Each row below holds a small network's activations on one input, seen along a few directions.
In each table, some parts of the input vary, and every possible input appears once, in random order.
A made-up example of a description, with smaller parts first: one of 4 places along a line, together with either a single point or one of 11 places around a ring or (one of 2 separate values, together with one of 8 places around a ring).
Shared parts are said once, and a part with two or three values counts as separate values.

Other details of the inputs shift rows strongly along three fixed directions, in all tables alike. That doesn't count.
These rows show it; all are for the same input, with only those details redrawn:
[ 40 -17  34  31   9  -8 -10 -18  -3  -1  36 -11  37   3]
[-49  29 -17 -20  35  11  -1  46 -23   6  -9 -14 -16   3]
[ 37   1  11  11  13   6  -8 -10   3  -1   6 -14  19   3]
[-46  21  58   4 -14   5 -10  29 -18   3  16  14 -24  33]
[ 38   1  12  11  13   7  -8 -10   4  -1   5 -14  19   3]
[ 85 -10 -34  11  41   6  -4 -29  12  -4  -5 -36  49 -23]
[ 10 -17  43  33   8 -12 -10  -4 -15   0  47  -6  32   9]

Rows:
x1: [ 14   4  36  36  -8  -6  -3 -39  16  -4  -3  19 -12   7]
x2: [ -2   3 -35 -36  -3   6   3  15  19  -9 -35  -3 -38   2]
x3: [-23   2  14  13 -19 -20 -13   2  -5  -3  29 -16   8  10]
x4: [-22   8  27  20  -2 -13   3 -17 -10   1  -1  16 -11  15]
x5: [  4  -2  56  21 -19   5 -11  -6  -4   4  24  15  -2  29]
x6: [-24   6 -57 -31  24  -7  12  25   8   0 -11 -22 -20 -12]
x7: [ 49 -25  46  24 -12  -7  -1 -15  15  16  17  14   8  10]
x8: [-40 -12  16  12 -30  -3 -12  -3 -16  -1  25   4   3   6]
x9: [ 25  30  -9 -28 -44  34 -21 -35  47  -1 -54   3 -43  17]
x10: [ -9   4  52   7 -26  11  -1  -1  -5  -4  13  27   7  17]
x11: [ -8  20  -7 -23  22  12  13  40  -1   9 -30 -13 -19   4]
x12: [ 70 -16 -45   9  34  11  -3 -34   7  -4   2 -12  55 -30]
x13: [  3  22 -33 -33 -20  19  14   4  11  -5 -37 -12 -24 -10]
x14: [ 15  10  27  35  -8  -3   4 -30   9 -13 -12   9  -5  12]
x15: [-21  15 -34   1  42 -11  12  -7 -14  -1 -18 -13   6 -14]
x16: [  8 -14  60  19 -14  -9  12  13  -3   0  23  13  25  10]
x17: [-17 -12  28   8 -27 -22  13  10  -5  -5  33   1  -3  11]
x18: [ -5 -23  31  -2 -37  -4   3  -3   5 -12  12  17 -20   7]
x19: [-17   4 -21 -11  -3  -3 -14  -5  16   1  -1 -11 -13   6]
x20: [-43   4 -30 -20  33  -3   4  55 -23  19 -13  11 -28  -6]
x21: [  6 -19  41  15 -20  -8   0  10  -5   5  13  39  -1   5]
x22: [ 30  20  38 -13 -68  15   2 -19  22 -12 -24   4 -26  16]
x23: [  2  19   4  23  15  -9   7 -12  -2 -19 -18  -6   2  -3]
x24: [ 72 -18 -25   4  21   9   9 -26  19   2 -10  -3  38 -31]
x25: [-21 -23  15   7 -17 -13 -21  -8   4  -3  21   5  -7  14]
x26: [-48 -17 -52 -13  29 -18  23  37 -31  -3  21 -22  12 -27]
x27: [ 39 -12 -34   0  43   0  14  11   4  12  -9 -24  25 -17]
x28: [-12  13 -44 -33  -9  16  15  14   0  -6 -35 -11 -24 -11]
x29: [ -5  11 -20  -7 -14  -1 -10  -5  12   0  -7 -16  -6   8]
x30: [-58   2 -53 -10  17  -5  -8  21 -20   3   4 -19   4 -10]
x31: [ 37 -10  -6  20  29   1  -9 -18  -9  -7  24 -20  47 -14]
x32: [-52 -19  13   6 -13 -11 -23   2  -9  -2  28   9  -5   7]
x33: [  1  30  -4 -20 -50  29 -12 -16  19  -1 -40   1 -30  11]
x34: [-49  -6 -61 -17  40 -21   2  28  -8   5  17 -28   1 -16]
x35: [ 37 -10 -50   5  53   2  -5 -12   3  13   8 -19  27 -25]
x36: [-19   3  -2  15  28 -19   4 -22  -7   7   5   3   2  -8]
x37: [ 20 -12  34  27  10  -8  -9  -7  -9  -1  36  -9  31   6]
x38: [-56  28  37 -11 -18  21  -7  22 -17   0   2  29 -23  26]
x39: [-23  18  45  -1 -17  13  -8   7 -13  -8  11  18   3  17]
x40: [ 82 -15 -39   6  40   5   4 -20  17   7 -11 -30  36 -20]
x41: [ 10  12  38   1 -49  -9 -10  -8  18  -8   3  -4 -17  30]
x42: [ 39 -12 -47  -3  41  -3  -5   4   1  15  -9  -5   8 -20]
x43: [ 17 -12  14  25  12 -21  -6 -41   2   2   5  15  10  -7]
x44: [-40 -14 -19  -4   7 -23  11  29 -17  -3  26 -13  -1   3]
x45: [-11   2  -6 -21 -20   6  13   7  10  -4  -8   1 -29  -3]
x46: [-24 -13  36  -6 -45   5  -2  -1   3 -11   3  23 -31   9]
x47: [-54  15  49  -4 -14   4   1  30 -23  -4  18  22   2  16]
x48: [-6 -5 -9  2 30 -5 -1 19 -8 19 12  0 -4 -2]
x49: [-45  -3 -44 -18  20 -12  24  34 -23  -3  14 -23   4 -22]
x50: [-43 -13 -22   1  15 -30  13  31 -20   0  37 -22  11  -5]
x51: [  2 -13   9   4   9  -4  14  27  -4  12   0   9   5   3]
x52: [  2 -16  -3   3  12  -9   5  26  -8  11  -2  18  -3  -7]
x53: [  9  -1 -39  -1  37  10  -6  -2 -11   5   5  -8  21 -13]
x54: [ 49 -23  32  31  13 -12  -3 -12   0   4  30 -15  36   1]
x55: [ 86 -39  12  41  12  -8 -11 -47   8   3  35  -6  53  -4]
x56: [ -1  -2 -44  -5  43   0 -11  13 -12  14   3   3   0 -17]
x57: [ 28  28   1 -26 -55  41 -17 -40  44  -4 -55   8 -42  12]
x58: [-54  15 -46 -10  15  -9  -8  25 -20   0   6 -30   8 -15]
x59: [  7 -22  47  19 -12  -9   6   5  -1   9  23  26  12   4]
x60: [-45  -2  40   2  -6  -3  15  42 -18   8  13  22  -2  13]
x61: [-21  -8  20  14   8 -22  -4 -29  -7   0   6  17  -3   0]
x62: [ -4  25  -9 -13 -33  14 -11  -8   6  -5 -21 -13  -9  -2]
x63: [ -1   7  40  25 -12 -23   1 -34  -9 -15   6   1   9  13]
x64: [ 33  -4 -20 -12  13  12  16  12   9   4 -30   5  10  -9]
x65: [-17  -3  -5  -8  11   5  12  28 -14   4  -5  15  11  -5]
x66: [ 41  -3  20   3   3   3  14  10  15   4 -15  -7  14  -1]
x67: [ 35 -23 -23  24  40  -4 -12 -27  -5   8  38  -9  45 -23]
x68: [ 30  26 -48 -37 -16  21  -1  -4  35  -4 -59 -15 -37  13]
x69: [ 16  40 -16 -45 -35  22  15   9  24 -10 -56 -11 -42   3]
x70: [ 14  -8 -12  14  27   6  -7 -11 -11   1  22 -10  32  -8]
x71: [ 42  45 -22 -45 -35  24   7  -1  43  -9 -68 -16 -49  15]
x72: [-14  15   6 -17 -22  -9  15  21   2  -7  -3 -11 -20   6]
x73: [ 35  37 -31 -35 -33  30   1 -15  27  -9 -59 -17 -22  -8]
x74: [-46   5   5 -10  18  -1  19  54 -16  14  -4   5 -10   4]
x75: [ -8  11 -23  -6 -16   6 -13 -11   8   0  -9 -15  -1   1]
x76: [ 25   7  49  29 -15 -14  -1 -41   6 -13  -2   5   7  13]
x77: [ -7   8 -35 -28  -5   1  18  21   5  -7 -22 -11 -24  -1]
x78: [ 23   0 -31 -10  18  12  -6  -4   1   2 -11  17   9 -24]
x79: [-51   1 -45 -10  16 -12  -6  23 -16   3  10 -20  -1  -1]
x80: [ 28  35 -14 -41 -50  45  -5 -27  44  -5 -71   6 -52   5]
x81: [ 18 -13  28  38   2 -15  -8 -35   9  -5   5  23   1  -3]
x82: [ 25   2 -29  -3  27  17  -7 -18   4   4   2   3  20 -22]
x83: [ 10  -2  25  41  -3 -10   3 -28   1 -11   1  13   2   9]
x84: [ 11   6  31   2 -49  -4  -9 -14  21  -4   3   3 -20  32]
x85: [-56  -6  31  30   6 -32   7 -10 -34  -5  32   6  10  10]
x86: [  9 -15  30  -3 -39  -5 -14 -15  21  -8   3  14 -26  25]
x87: [ -8  -7 -28  -7  36   3  18  24 -14   1  -3  -6  31 -23]
x88: [ 35 -12  33  17 -20   8  -4 -21   4  -3  12  24  24   5]
x89: [-16  -8   2 -22 -22  -1   7  16   8 -11 -12  11 -37   8]
x90: [-27   0  -9   9  29 -20   5 -25 -10   2   4  -2   4  -9]
x91: [ 18   5  -1 -24 -42  30 -10 -24  26 -10 -40  12 -33  -1]
x92: [  5  13 -10   2   6  -5   6 -32   2  -5 -28   3  -7   5]
x93: [-17   0 -12 -10 -24   9   1  -2  -6  -2  -6  -3  -6  -5]
x94: [-50  10  -2 -17   5   6   3  44 -21   6  -9  33 -24  -4]
x95: [ 20  -5 -38  -6  38   4   5  14  -3  13 -10 -14   8  -7]
x96: [-33   0 -11  -3 -15  -2   3   6 -14   0  11 -10   5 -12]
x97: [-50  12 -12 -11  20   8 -15  25 -21  12   9  24 -22   0]
x98: [ 17  -8 -27  -8  32   0  14  20   6  16 -16  -4   7 -19]
x99: [ 37 -16  16  12  10  -3  12  -4   2  -7  11  -5  49 -13]
x100: [  0 -12  45  18 -14   0  -7 -12  -6   2  32  30  17   2]
x101: [-62 -24 -21   1  13 -10 -14  10 -24  -1  28  -4  10 -19]
x102: [ 46 -24  35  20  -9  -4   2  -6   9  12  11  10  11  13]
x103: [-11   8  -1 -22 -30  16   7  -3  13  -5 -18   4 -33  -2]
x104: [ 25 -17 -19  12  22   2 -15 -20  -7   3  22  14  30 -24]
x105: [-36 -23  18   5  -9 -28  11  15  -8  -2  44   1  -3   0]
Describe the family of inputs behind these rows.
Answer: one of 5 places along a line, together with either one of 3 separate values or (one of 2 separate values, together with one of 9 places around a ring)
Changing only the place on the line of 5 turns x56 into x55. The same change can be made to x52. Which row results?
Answer: x51
Changing only the place on the line of 5 turns x8 into x101. The same change can be made to x77. Which row results?
Answer: x89
Which other rows does x29 become when the place on the line of 5 takes its other values? List them by row number.
Answer: x3, x19, x25, x79
Start at x18 and move only the place on the line of 5, one step at a time. The first step leads to x45. Which rows follow, in order?
Answer: x26, x49, x69
Which other rows does x83 become when the choice among 3 separate values takes its other values? List them by row number.
Answer: x4, x92
Which other rows does x91 become when the choice among 2 separate values takes its other values? List them by row number.
Answer: x78
Which other rows does x15 become when the choice among 3 separate values takes its other values? List them by row number.
Answer: x14, x85
Which other rows does x10 become when the place on the ring of 9 takes its other values? List them by row number.
Answer: x5, x27, x38, x40, x60, x70, x74, x87
Which other rows does x7 become when the place on the ring of 9 takes its other values? List them by row number.
Answer: x24, x35, x48, x59, x67, x82, x98, x100

Rows:
x106: [ 70 -32  -1  10 -20 -13  21 -27  21 -18  18 -36  31 -20]
x107: [ 37  54  16 -54 -25  43   9  30  39   2 -72  20 -75  35]
x108: [ 87 -80 -20  16  -4 -30  -1 -51  24 -16  51 -21  53 -30]
x109: [ 51  19  38  10 -26  33 -11 -26  18  -3 -40  42 -13  20]
x110: [-82  -5 -68 -12  24 -22   2  23 -18   7   1 -13 -22 -16]
x111: [-39 -24  54  32   6 -23   6  30 -30  10  40  38  12  10]
x112: [-89  21 -64 -17  30  -6 -16  -2 -29   1   8  -4 -27 -27]
x113: [ 67   2 -55  -8  -4   0  15 -24  28 -16 -37 -45  16 -18]
x114: [-31  39  98  16 -28  23 -25 -15  -1   2  -1  40 -48  54]
x115: [-53  -9  55  36  27 -10  -9  -4 -38   3  34  39   6   0]
x116: [-76  -3 -23  -3 -10  -5 -21   7 -16  -1  26   7  -6  -6]
x117: [ 49  29 -19 -41 -11  53  14  19  21  17 -63  20 -21  -3]
x118: [-28 -48  28  21 -14 -37   8  27 -32  -6  83 -32  65 -18]
x119: [ -7   9 -78 -39  -1   7  -5   7  14   3 -46 -19 -41 -14]
x120: [  0 -12  58  43 -44 -31   3 -32   4 -13  29  -5   7  19]
x121: [-45  11 -42   0  80 -20   9  46 -26  20  -2 -25  10 -13]
x122: [ 77 -15  27  -3  -6  14  16 -15  26   3 -15  33   1  -1]
x123: [-81  -8 -50 -50  -4  10  -2  56 -11   4   8 -10 -15 -13]
x124: [  2  11  85  25 -37  -3  -9  12   0  11  12  25 -26  51]
x125: [ 88 -52  -8  52  48 -24   8 -48   9   6  16  -1  76 -37]
x126: [-35  34  82   4 -86   2 -11 -17   4 -18   1  22 -26  55]
x127: [-55   5 -30  22  40 -31   4 -24 -34 -12  39 -33  36 -22]
x128: [ 18  29 -51 -44  33  38   9  50   7  16 -40 -20  -6  -6]
x129: [ 72  29 -34 -16  32  32 -14 -20  20  -1 -50 -20  13   1]
Describe the family of inputs behind these rows.
Answer: one of 4 places along a line, together with one of 6 places along a line
Changing only the place on the line of 6 turns x115 into x111. The same change can be made to x114. Which row results?
Answer: x124
Start at x123 and move only the place on the line of 6, one step at a time. The first step leads to x108. Which rows follow, in order?
Answer: x119, x110, x116, x112
Start at x123 and move only the place on the line of 4, one step at a time. The first step leads to x118. Which rows follow, in order?
Answer: x128, x117
Which other rows does x126 become when the place on the line of 4 takes its other values? List them by row number.
Answer: x109, x116, x129
